Each row below holds a small network's activations on one record, seen along a few directions.
Here are examples, each followed by its value of one field, VIBAR.
Other fields move the rows too, some of them a lot.
| -26.7 | -27.9 |   7.7 |  -5.0 |  17.6 |  25.7 |   1.5 |  17.9 | -16.5 |   4.1 |  32.0 |   8.4 |   0.2 |   0.6 |  25.2 |   0.1 |  gidiz
| -17.1 |  13.5 |   2.5 |  21.0 |  -7.0 |   3.5 |  16.6 | -20.8 | -18.4 | -14.5 |   4.0 |   8.7 | -16.7 |  20.8 | -13.1 |   4.5 |  voto
|  -8.5 |   5.9 |   0.8 | -28.5 | -16.4 |  19.8 |  -0.2 |  -8.4 | -12.7 |  -7.0 |  19.1 |  16.4 |  -4.1 |  25.1 |  24.7 | -12.5 |  voto
|  37.0 |   9.6 | -11.3 |  34.2 |  -2.6 |  -4.6 |  -8.5 | -28.2 |  19.3 |  -6.4 | -33.6 | -12.0 |  10.3 | -11.8 | -14.1 | -17.4 |  vomiv
| -27.0 | -19.7 |  10.2 | -40.0 |  -3.2 |  -0.4 |  -2.8 |   4.7 |  -2.7 |  12.0 |   2.0 | -15.0 |   1.9 |  31.2 |   9.9 |  -6.5 |  lonob
|  23.5 |  34.4 |  -7.8 |  38.1 |  19.9 | -28.5 |  -4.1 | -38.8 | -15.3 |   0.5 | -13.0 | -18.2 |  16.0 | -15.7 | -14.7 |   2.7 |  sezo
|  15.5 |   8.0 |  23.9 |  10.7 |  10.0 |  -4.3 |  12.5 |  25.6 | -10.2 | -17.6 | -12.6 |   1.2 | -24.8 |   3.5 |  -5.0 |  27.4 |  zib
|  -3.7 |  -0.9 |  -3.3 |  -2.1 | -21.5 |  -0.3 |  -6.5 |  16.9 |  19.4 |  11.7 | -16.0 | -27.7 | -20.8 |   6.6 |  -7.7 | -15.6 |  tibif
|   2.2 |  21.8 | -15.6 | -10.8 |  -8.6 |   2.1 |   3.8 | -27.7 |  -1.4 |  -4.0 | -11.9 | -20.7 |   2.6 |   2.4 |  -7.1 | -19.5 |  lonob
|  27.4 |  33.1 |  -1.1 |  58.7 |  -3.7 | -29.7 |  27.0 | -33.1 |  12.5 | -30.0 | -56.6 | -23.2 |   0.8 | -20.4 | -26.7 |  -2.8 |  tibif
| -54.8 | -12.1 | -14.5 | -53.6 | -23.4 |  -5.9 |   7.5 |  26.3 |  15.4 |   6.0 |  62.9 |   2.8 |  -5.8 | -33.7 |  35.4 |  27.0 |  voto
|   3.1 | -22.7 |  20.5 |  40.1 |  17.4 | -26.3 |   1.5 |  -2.4 |   9.6 |   0.5 | -30.8 | -10.2 |  11.8 |   3.2 | -11.3 |   7.0 |  vomiv
|  -4.6 |  -2.6 |  19.2 |  12.8 |  33.5 |  -5.8 |  -2.3 |  -6.7 |  -8.0 |  15.9 |  12.7 | -14.9 |   1.6 |   4.4 |  12.5 |   6.5 |  sezo
|   7.5 | -10.4 |  -8.7 | -11.0 |   2.9 |  25.1 | -10.4 | -19.9 | -16.9 |   2.1 |  -9.6 |  29.4 |   6.8 |  11.8 |   0.2 |  11.1 |  gidiz
|  -8.1 |   9.0 |   7.0 |  14.8 |  24.1 |  -4.9 | -20.4 |  35.2 |   2.3 | -10.8 |   3.2 |  12.2 |  17.6 |   7.9 |   8.4 |   6.4 |  ruti
|  19.5 |  28.8 |  -0.5 |  49.6 |  20.7 | -12.6 |  -8.0 |  -8.9 |   3.1 | -35.4 | -24.1 |  16.9 |  24.2 |   5.6 | -20.0 |  11.9 |  ruti
|   3.9 |  -3.3 | -16.9 |  29.2 |   2.1 |  14.4 |   9.1 | -21.2 | -21.0 | -16.3 |   5.6 |  -0.7 |   5.6 | -25.0 |  -8.4 |  -2.7 |  gidiz
|  20.5 |  29.4 |   9.2 |  38.3 |  32.0 | -24.5 |   0.7 | -43.8 | -10.0 |  -3.4 | -13.6 |  -3.9 |  17.2 |   7.2 |  -9.5 |  10.9 |  sezo
|   0.0 |  10.6 |   8.6 |  11.2 | -17.1 |  -5.8 |  -2.5 |  33.2 | -11.4 |  -2.4 |   9.3 |  -4.9 | -16.2 | -17.9 |  14.4 |   0.0 |  zib
|   0.5 |  33.3 | -10.0 |  28.8 |   6.9 | -15.3 |  23.8 | -37.6 |  -8.1 | -17.8 | -28.4 | -25.9 |   5.1 | -13.5 | -21.4 |  -6.1 |  lonob
|  22.9 |   1.7 | -13.1 |  58.5 |  -4.4 | -22.3 |  -5.4 | -13.7 |  -6.7 | -35.9 | -31.6 |  -5.6 |  18.3 | -16.9 | -47.1 |  13.2 |  ruti
|  30.4 |  24.8 |  15.0 |  65.4 |  10.4 | -26.7 |  35.5 | -47.8 |  11.8 | -27.4 | -87.3 |  -0.4 |  -5.1 |  -3.4 | -37.7 |  22.8 |  tibif
|  26.7 |  14.3 |  13.2 |   7.4 | -20.4 |   7.9 |  -4.9 |  -5.9 |   3.3 | -22.3 |  -5.0 |  13.2 | -10.5 |  19.2 |   5.5 |   4.5 |  zib
|  32.2 |  16.2 |  10.8 |  73.7 |  25.3 | -17.6 |  15.9 | -42.9 |  18.5 | -24.1 | -50.6 |  -2.9 |  14.0 |  -5.1 | -22.9 |   4.0 |  vomiv

Which value of VIBAR does each new row have?
|  40.6 |   6.7 |   0.6 |  14.0 | -22.4 |   4.3 |  15.1 |  -7.7 |   8.6 | -26.9 |  -9.1 |  -0.2 |  -4.2 |  23.5 |   1.6 |  27.6 |  zib
|   1.3 |  -6.1 |  18.0 |  18.7 |  34.6 |  -7.0 |   1.6 | -15.9 | -14.1 |  22.7 | -16.8 |  -6.1 |  -5.2 |  -1.8 |  -3.9 |  23.1 |  sezo
|  -8.9 |   4.2 |   9.0 |  17.6 |  -4.1 |  11.9 |  28.2 | -24.0 | -17.8 | -21.9 |   4.3 |   9.5 | -11.0 |   5.3 |   5.3 |  -1.2 |  voto
|  18.2 |  21.7 |  14.6 |  56.7 | -11.1 |  -8.3 |  11.6 | -18.3 |  -2.2 | -29.7 | -20.1 |   5.7 | -23.2 |  14.5 | -31.9 |  21.3 |  zib
|  15.3 | -14.4 | -20.0 | -10.6 |  -0.3 |  22.8 |   5.6 | -12.3 |  -5.8 |  -9.3 |  16.0 |   7.5 |  20.1 |  22.5 |  12.7 |  17.1 |  gidiz
| -10.3 |  34.8 | -13.7 |   0.3 | -12.7 | -14.4 |   5.1 |  -5.6 | -28.8 |  -9.6 |   6.9 |   6.2 |   5.8 |  -7.8 |   9.7 | -11.6 |  voto
|  -5.4 | -14.4 |  28.2 |  10.4 | -14.3 | -19.4 |  -0.5 |  26.6 | -13.4 |  -7.4 |   1.7 |   5.3 | -11.4 |  12.4 |   4.3 |  17.2 |  zib
| -19.6 |  11.0 |  -3.6 |   3.0 |   9.9 |  -7.0 |  16.3 |  -5.5 | -15.7 |  14.5 | -32.1 | -20.4 |  -7.5 | -18.5 | -10.8 |   5.3 |  lonob
|  30.2 |  28.9 |   8.2 |  65.4 |  27.2 | -28.6 |   6.7 | -36.3 |  15.4 | -19.7 | -49.8 |   2.8 |  22.9 |   0.1 | -17.8 |   3.4 |  vomiv
| -23.4 | -16.5 |  17.9 | -63.3 | -20.7 |  22.8 | -23.2 |  43.9 |  37.8 |  55.5 |  58.6 |  15.9 |  23.4 | -27.3 |  14.1 | -25.7 |  vomiv
|  27.1 |  30.1 |   1.2 |  44.4 | -18.9 | -15.2 |   9.5 |  -9.4 |  -9.8 | -29.3 | -17.7 |  -2.7 |  -9.7 | -19.1 | -14.3 |   6.1 |  zib
|   5.4 |  -0.7 |   1.1 |  20.2 |  21.2 |  -9.6 |  -2.5 | -12.9 | -19.9 |  28.5 | -17.3 | -18.1 |  -5.8 | -26.0 |  -9.1 |  14.5 |  sezo
|  -6.4 |   9.9 |  16.4 |   4.5 |  35.4 | -16.8 | -11.5 |  -0.3 | -10.9 |  20.3 |  13.2 |  -9.2 |  10.5 |   9.5 |  17.5 |   6.0 |  sezo
|  -1.9 | -13.2 |   3.3 | -13.6 |   6.8 |  25.2 | -27.8 |  36.7 |  13.5 |  -5.0 |  14.9 |  10.9 |   7.2 |  16.6 |  18.5 |  -5.5 |  ruti
|  -1.0 |   4.3 |  -2.3 |  21.4 |  16.3 |   7.3 |   4.7 | -19.9 | -18.7 | -15.9 |   5.3 |  19.1 |  15.9 |   3.4 |   2.1 |   4.7 |  gidiz
| -26.1 | -44.4 |   0.5 | -49.8 |  -6.7 |  17.7 | -26.3 |  29.2 | -18.3 |  18.9 |  37.4 |  16.3 |  11.6 |  25.2 |  29.4 |  -4.8 |  gidiz
